Here are a small network's activations along a few directions, averaged over the inputs that share one value of a field.
Values that are neighbours, or in one group, have similar rows; names and order tell nothing.
(in the rows, 500 means zero)
Strong random noise was added to every row along 24 fixed directions; ignore it. To show where, here is one row again and again, with new noise each time:
[668 467 138 211 541 671 695 222 393 548 463 713 833 604 770 770 560 328
 244 141 359 633 505 681 425 576 449 417 380 698 491 600 428 394 588 550
 312]
[402 276 612 459 273 433 353 323 602 399 540 574 499 439 256 582 424 598
 398 415 467 468 478 612 530 570 401 544 492 337 380 599 574 222 423 549
 479]
[650 571 653 371 583 600 561 487 643 576 255 625 497 603 584 406 515 367
 381 448 631 489 640 397 651 494 650 526 521 583 452 531 484 433 609 353
 781]
[442 256 644 463 494 476 256 625 480 476 561 572 513 526 476 468 530 539
 454 659 510 216 549 378 567 522 523 713 703 309 335 523 499 327 614 682
 527]
[716 532 310 421 645  66 509 170 447 453 635 591 247 821 812 363 433 435
 495 301 639 343 463 633 592 867 515 408 239 440 688 296 354 491  11 506
 477]
[489 286 404 454 369 536 563 673 203 404 523 347 380 521 512 530 485 644
 656 199 589 692 673 641 343 617 683 667 489 449 639 559 403 528 548 497
 486]
[493 726 630 418 672 487 459 495 651 477 376 514 610 553 508 709 415 504
 516 590 563 484 463 570 607 374 429 841 737 511 166 615 451 545 530 551
 443]
[678 428 495 598 572 599 582 597 475 611 281 602 233 398 600 466 352 534
 764 458 496 634 625 391 626 530 423 480 375 545 503 507 476 674 441 426
 816]
[494 760 452 333 298 310 328 326 604 680 451 314 517 462 367 441 406 510
 392 417 570 265 440 424 257 588 581 288 470 558 431 495 553 392 445 429
 370]
[332 871 715 441 425 524 550 412 663 644 624 677 358 415 507 625 518 241
 462 557 123 580 394 405 813 235 297 611 528 427 646 430 376 351 319 241
 346]
[555 496 379 457 537 623 614 845 257 483 388 387 489 645 470 453 669 381
 357 401 693 524 742 226 240 619 175 630 634 451 469 623 662 405 540 444
 317]
[642 553 386 266 391 645 290 740 424 452 412 635 504 230 546 282 315 476
 350 442 489 443 578 332 533 670 435 608 311 545 607 568 583 219 298 539
 323]
[759 104 470 367 605 568 250 418 740 566 489 551 342 224 691 427 379 620
 351 572  84 603 710 289 583 690 314 372 754 450 682 540 324 595 702 449
 502]
[377 591 579 402 394 518 353 626 672 539 623 443 510 808 544 467 238 488
 581 712 477 652 709 524 633 445 603 619 368 477 260 541 449 576 505 409
 529]
[428 316 481 616 437 479 572 428 446 632 732 527 552 621 530 476 400 531
 621 703 378 371 662 366 782 367 584 361 397 294 510 527 406 563 656 575
 399]
[265 502 445 733 443 498 738 516 516 454 452 274 593 521 334 497 372 480
 485 634 398 495 540 535 465 444 315 691 608 463 544 690 569 481 465 512
 386]
[383 512 511 487 532 518 519 307 610 388 715 324 633 826 848 567 646 628
 652 633 465 598 376 214 305 497 427 474 762 568 418 730 609 700 511 487
 705]
[308 489 471 582 549 305 507 529 485 471 573 412 457 528 689 363 560 334
 565 504 579 146 802 515 575 413 951 780 257 328 476 642 325 519 679 472
 509]
[230 590 649 663 622 632 594 595 424 349 654 702 520 257 647 474 831 347
 445 567 438 339 381 437 436 208 558 593 567 436 724 446 582 405 572 530
 463]
[320 491 499 427 432 407 589 403 409 668 608 536 595 589 522 469 639 311
 298 380 566 244 635 537 460 407 593 483 473 424 270 460 479 415 636 664
 496]
[442 436 568 418 547 702 588 694 576 232 518 586 492 447 432 412 327 325
 298 624 824 785 876 676 465 518 708 358 448 465 518 473 720 425 852 396
 258]
[275 642 672 420 294 367 440 524 412 500 777 381 310 398 550 294 495 455
 727 565 552 303 431 413 610 445 863 459 373 452 573 504 557 521 432 533
 482]
[404 696 455 412 485 566 509 648 463 500 644 355 622 368 632 377 442 319
 438 623 514 652 419 433 498 670 563 661 496 703 413 585 486 506 342 693
 574]
[231 615 616 651 471 763 469 653 409 602 515 385 685 618 244 641 775 611
 539 420 390 402 335 638 236 352 599 619 386 605 610 668 475 476 362 470
 460]
[678 542 836 547 834 471 448 705 704 405 469 635 134 467 442 479 474 372
 643 833 712 287 561 504 601 632 458 566 486 458 390 645 819 588 540 376
 269]
[747 346 209 729 737 340 571 350 474 314 339 347 521 288 716 473 343 578
 677 693 687 508 289 368 343 842 437 378 724 631 558 505 564 673 499 730
 747]


Field C:
c6: [492 334 494 316 562 411 415 270 460 475 598 457 226 634 590 317 501 479
 651 484 703 427 576 362 701 712 484  55 361 451 389 493 616 714 319 641
 606]
c10: [649 324 452 502 552 399 455 416 505 426 362 720 520 465 459 548 421 531
 433 477 534 346 494 647 691 437 514 572 526 384 410 372 462 392 613 585
 469]
c5: [523 804 253 723 523 460 651 580 461 546 505 106 788 192 374 412 178 667
 489 679 725 718 559 333 384 630 466 495 517 552 493 629 437 591 374 684
 326]
c1: [558 469 538 397 816 860 363 678 506 517 540 578 674 699 620 641 699 362
 587 751 588 577 486 483 548 599 764 387 389 693 401 597 506 668 663 551
 546]
c14: [528 633 556 297 438 626 332 611 569 419 360 735 397 458 720 601 636 265
 550 529 393 566 394 220 546 358 468 637 626 545 456 404 596 312 650 248
 706]
c16: [579 514 430 413 572 544 423 553 482 581 448 513 479 531 769 462 556 494
 543 472 315 483 454 440 542 528 698 682 595 606 658 429 295 539 522 457
 694]
c9: [641 546 609 445 520 435 292 740 510 309 585 321 628 807 373 372 614 626
 741 813 629 410 379 350 809 456 584 498 339 490 372 635 552 709 490 466
 389]
c7: [808 631 458 482 378 438 486 708 519 631 428 640 657 886 452 494 346 344
 511 682 605 459 443 383 702 627 450 759 240 562 235 542 554 235 388 398
 584]
c12: [265 401 573 524 297 470 693 446 252 405 764 403 705 797 446 571 637 353
 665 579 786 527 477 385 747 462 781 558 487 345 325 608 511 366 623 633
 646]
c13: [271 486 435 724 252 570 662 379 611 445 465 621 558 620 469 800 247 554
 594 631 287 736 311 697 207 233 326 520 737 516 559 326 698 347 662 325
 561]
c2: [452 615 364 423 385 470 621 166 688 395 519 338 551 417 814 489 506 452
 542 465 255 636 413 245 466 443 520 415 650 591 758 696 482 544 584 254
 603]
c15: [305 374 480 263 446 551 388 497 508 512 703 508 436 693 733 295 432 461
 467 485 291 382 692 609 592 463 690 469 350 518 591 501 460 598 501 523
 372]
c8: [471 706 659 207 403 634 453 743 356 609 586 675 481 690 571 433 615 238
 276 440 581 483 453 509 490 513 748 641 588 586 548 257 529 180 493 449
 469]
c11: [494 386 468 293 524 431 176 647 470 398 682 441 387 521 443 529 311 537
 589 763 608 448 661 559 558 562 667 312 553 343 414 340 547 576 755 559
  58]
c4: [480 438 516 608 626 415 642 154 676 671 414 492 245 227 585 421 180 511
 521 587 627 467 833 359 629 499 726 200 676 313 560 395 419 599 753 489
 636]
c3: [123 603 639 480 239 476 428 476 491 720 468 281 221 492 203 425 435 350
 514 322 562 370 667 543 410 682 780 610 286 400 618 593 430 199 207 343
 594]
C is arranged as a ring.
- List every value one step from c16, in the order listed. => c14, c4
- List every value one step from c5, in the order listed. => c6, c3
- List every value one step from c12, in the order listed. => c9, c15
- List every value one step from c13, in the order listed. => c10, c7

Field T:
t9: [426 516 415 629 538 551 620 433 584 679 536 591 640 573 637 374 539 397
 231 559 414 369 549 444 275 484 476 443 477 572 564 444 543 393 514 529
 620]
t16: [627 571 527 419 578 391 481 411 330 394 395 533 423 380 373 655 710 254
 510 407 792 533 280 447 675 689 587 477 643 468 499 335 408 314 468 555
 574]
t15: [477 578 389 511 479 603 693 362 356 572 587 531 668 494 585 604 578 307
 440 500 743 577 573 208 488 521 612 301 525 451 469 551 511 368 670 530
 521]
t13: [743 363 430 412 559 566 507 554 499 333 455 489 823 533 532 348 486 530
 366 684 413 561 407 349 870 563 493 523 596 546 676 551 384 443 568 572
 465]
t12: [496 377 433 314 536 584 326 413 476 467 532 571 583 582 591 474 661 657
 398 339 533 455 641 245 498 490 216 412 503 377 277 644 556 523 402 625
 473]
t2: [750 458 649 380 508 405 411 583 589 320 611 558 384 493 595 516 519 538
 743 638 528 523 555 383 843 430 634 594 406 398 398 674 561 632 744 320
 345]
t10: [469 629 604 215 541 634 506 423 460 348 478 474 492 335 456 602 384 616
 611 398 709 649 457 617 577 465 575 408 661 572 399 605 626 620 535 609
 301]
t6: [450 762 430 255 400 404 277 471 467 561 594 408 526 276 487 427 220 538
 459 612 492 385 386 378 591 519 482 488 691 495 436 391 492 421 367 712
 182]
t7: [823 593 623 684 515 504 788 568 433 645 546 813 653 352 457 424 642 589
 474 513 518 195 162 533 478 450 423 474 220 646 558 567 831 355 356 595
 415]
t11: [595 587 343 520 732 536 227 613 652 427 302 512 553 393 435 617 412 484
 479 561 449 663 569 660 534 484 332 505 347 567 326 418 300 718 496 496
 423]
t5: [663 392 347 430 482 531 445 581 217 550 473 455 536 340 332 646 436 607
 616 407 556 397 412 652 424 615 613 361 504 530 594 448 462 499 600 652
 173]
t3: [568 494 504 400 447 558 551 387 624 726 714 567 442 533 633 538 435 451
 408 454 425 660 599 532 351 673 517 329 351 601 403 562 572 527 478 473
 523]
t4: [522 697 644 570 381 323 683 640 617 239 626 338 372 367 396 340 392 416
 559 602 692 750 587 563 600 501 575 606 341 479 534 626 649 550 523 281
 335]
t8: [289 694 487 694 482 263 570 188 717 599 543 447 715 710 441 714 522 407
 501 637 432 423 353 578 513 305 348 504 460 465 144 505 437 542 463 514
 619]
t14: [625 480 516 409 633 574 506 299 403 395 576 484 560 397 473 777 798 454
 585 381 461 610 226 452 657 592 458 404 613 546 607 658 397 549 469 538
 351]
t1: [309 312 400 549 296 557 380 516 606 499 390 370 562 528 404 499 476 487
 532 536 234 457 478 578 330 514 466 513 355 608 398 639 599 495 531 471
 698]
T is arranged as a ring.
- List every value one step from t12, in the order listed. => t7, t3
- List every value one step from t5, in the order listed. => t10, t11
- List every value one step from t9, in the order listed. => t2, t6
- List every value one step from t8, in the order listed. => t13, t1
